A small network was shown many inputs. Here are its activations along a few directions, one row for each input.
Each table varies a few parts of the input and shows all the possible inputs, shuffled.
A made-up example of a description, with smaller parts first: values(2) and (point or line(11) or (line(6) and ring(8))).
Shared parts are said once, and a part with two or three values counts as separate values.
In the rows, 128 means zero.

Other details of the inputs vary at random and push rows far along two fixed directions, the same in every table; ignore that.

Table:
r1: [130 179  98 121 195 119 202 230 117  75 186 137 150]
r2: [141 138 136 115 141 127 105 151 118 110 127 124 132]
r3: [161  63 151 118  90 157  55  62 115 144  91 128  99]
r4: [139  76 146 134  50 164  55  48 156 188  80 125 111]
r5: [165  40 138  74  97 175 135 201 101 103 134 138  93]
r6: [104 179 120 163 175  96 109  71 138 151 105 104 157]
r7: [100 138 121 124 104 130 151 128 136 124 150 133 147]
r8: [154  41 129  86  64 192 161 207 134 131 144 151  95]
r9: [124 182 113 159 167  92 211 206 145  93 182 133 162]
r10: [133  70 130 122  88 181  50  32 134 174  70 123  99]
r11: [136 167 148 163 155  90  79  57 128 126  97 111 145]
r12: [144 158 145 135 147 117  82  92 124 118 109 129 136]
r13: [125 129 135 160 138 116  85  58 131 142  90 110 131]
r14: [109 146 124 137 104 108 152 139 140 126 136 130 101]
r15: [ 83 186 107 132 151  89 209 202 134  97 189 121 177]
r16: [ 95 175 125 132 144  90 185 139 130 128 163 137 171]
r17: [120 127 136 155 136 110  81  64 131 151  89 103 135]
r18: [145  68 124 110  67 183 139 178 146 122 136 140 104]
r19: [102 193 128 169 141  64 152  92 141 140 138 128 127]
r20: [126 194 134 147 176  97 108  69 128 155 109 132 156]
r21: [114 175 129 158 183  93 123  64 131 157 105 121 155]
r22: [119  68 125  97  58 173 122 105 129 148 139 146 116]
r23: [ 96 171 107 130 138  87 215 235 133  94 179 122 120]
r24: [100 193 138 160 142  61 158  96 138 152 130 130 128]
r25: [150  29 127 106  83 183  92 112 116 138 104 130  88]
r26: [128 144 103 100 159 147 172 233 119  89 167 126 135]
r27: [166  66 136  67 110 178 136 210 101 101 143 150  98]
r28: [122 201 122 151 177 105 115  99 133 124 122 125 155]
r29: [130 116 145 148 139 112  93  56 123 160  87 120 131]
r30: [143 178 142 148 170  94  96  84 121 121 121 132 149]
r31: [140  54 107  95 110 190 137 161 118 124 134 136  97]
r32: [153  51 128  83  98 175 130 217 107  91 141 120  96]
Each input here is: line(4) and (values(3) or ring(5)).
Q: Changing only the line(4) part turns r8 into r9. The same change can be made to r27. Which row results?
A: r30
Q: Which other rows agree with r13 in the line(4) part? List them by row number.
A: r7, r10, r11, r12, r14, r18, r28
Q: Change only the values(3) part in r19. List by row number the other rows that result.
A: r9, r22

Table:
r33: [129 194 141 140 167  79 144 144 123 108 150 136 163]
r34: [123 188 128 173 167  89 137 122 147 112 134 111 178]
r35: [146  63 119  98  90 189 103 173 128 107 120 123 103]
r36: [101 101 100  88  82 171 192 185 136 135 174 153 123]
r37: [106 139 127 106  80 127 181 174 140 130 168 151 120]
r38: [149  90 134 119 110 134 165 194 120 100 148 136 100]
r39: [135  71 135 134 107 153  96  62 130 168  88 124 114]
r40: [134 163 111 122 183 134 145 155 119 114 145 136 148]
r41: [124 137 129 141 127 127  94 109 132 119 117 106 145]
r42: [127 144 127 127 150 129 113  94 123 140 128 136 159]
r43: [130 169 153 132 136 100  88  72 118 134 114 130 141]
r44: [118 140 123 153 163 108 108  73 124 147  95 111 133]
r45: [115 135 128 158 155 104 114  72 131 153 104 114 144]
r46: [161  97 143  95 103 165  89 130 118 133 112 144  96]
r47: [ 79 147 118 162 109 102 149  63 152 179 119 122 134]
r48: [ 87 198 128 172 125  52 183 119 152 139 151 126 134]
r49: [ 98 122 120 137  62 141 129 111 162 155 131 124 127]
r50: [157  89 143 127 103 141  83 101 124 144  95 127  77]
r51: [148 102 118 118 120 168 108 167 134 112 122 118 114]
r52: [116 197 117 143 200 100 137 112 122 116 135 131 171]
r53: [146 143 133 106 144 123 186 220 120  84 173 147 141]
r54: [117 190 126 169 169  84 128 126 143 111 135 107 178]
r55: [125  65 127 115 108 158  94  86 118 151  96 114 104]
r56: [138 171 149 134 142 103  86  74 121 137 107 134 137]
r57: [145  84 153 132  86 127  78  74 127 154  94 127  94]
r58: [143  91 112  89 129 177 172 200 115 104 164 150 136]
r59: [138  70 119  76 104 189 111 140 108 125 133 138 116]
r60: [136 128 122 124 150 110 174 215 114  79 152 128 104]
r61: [140  88 150 125  91 127  76  75 119 143  96 119  90]
r62: [129 125 104 127 179 132 176 197 119 105 141 119 120]
Q: Describe the family of inputs behind these rows.
A: values(5) and (point or line(5))
Q: Changing only the values(5) part turns r37 into r47. The same change can be made to r56. Which row results?
A: r44
Q: Change only the values(5) part in r58. List by row number the other rows that result.
A: r34, r38, r39, r53
Q: Change only the line(5) part in r52. List by row number the other rows that result.
A: r40, r42, r58, r59
Q: Change only the values(5) part in r51. List by row number the other rows that result.
A: r40, r46, r50, r62
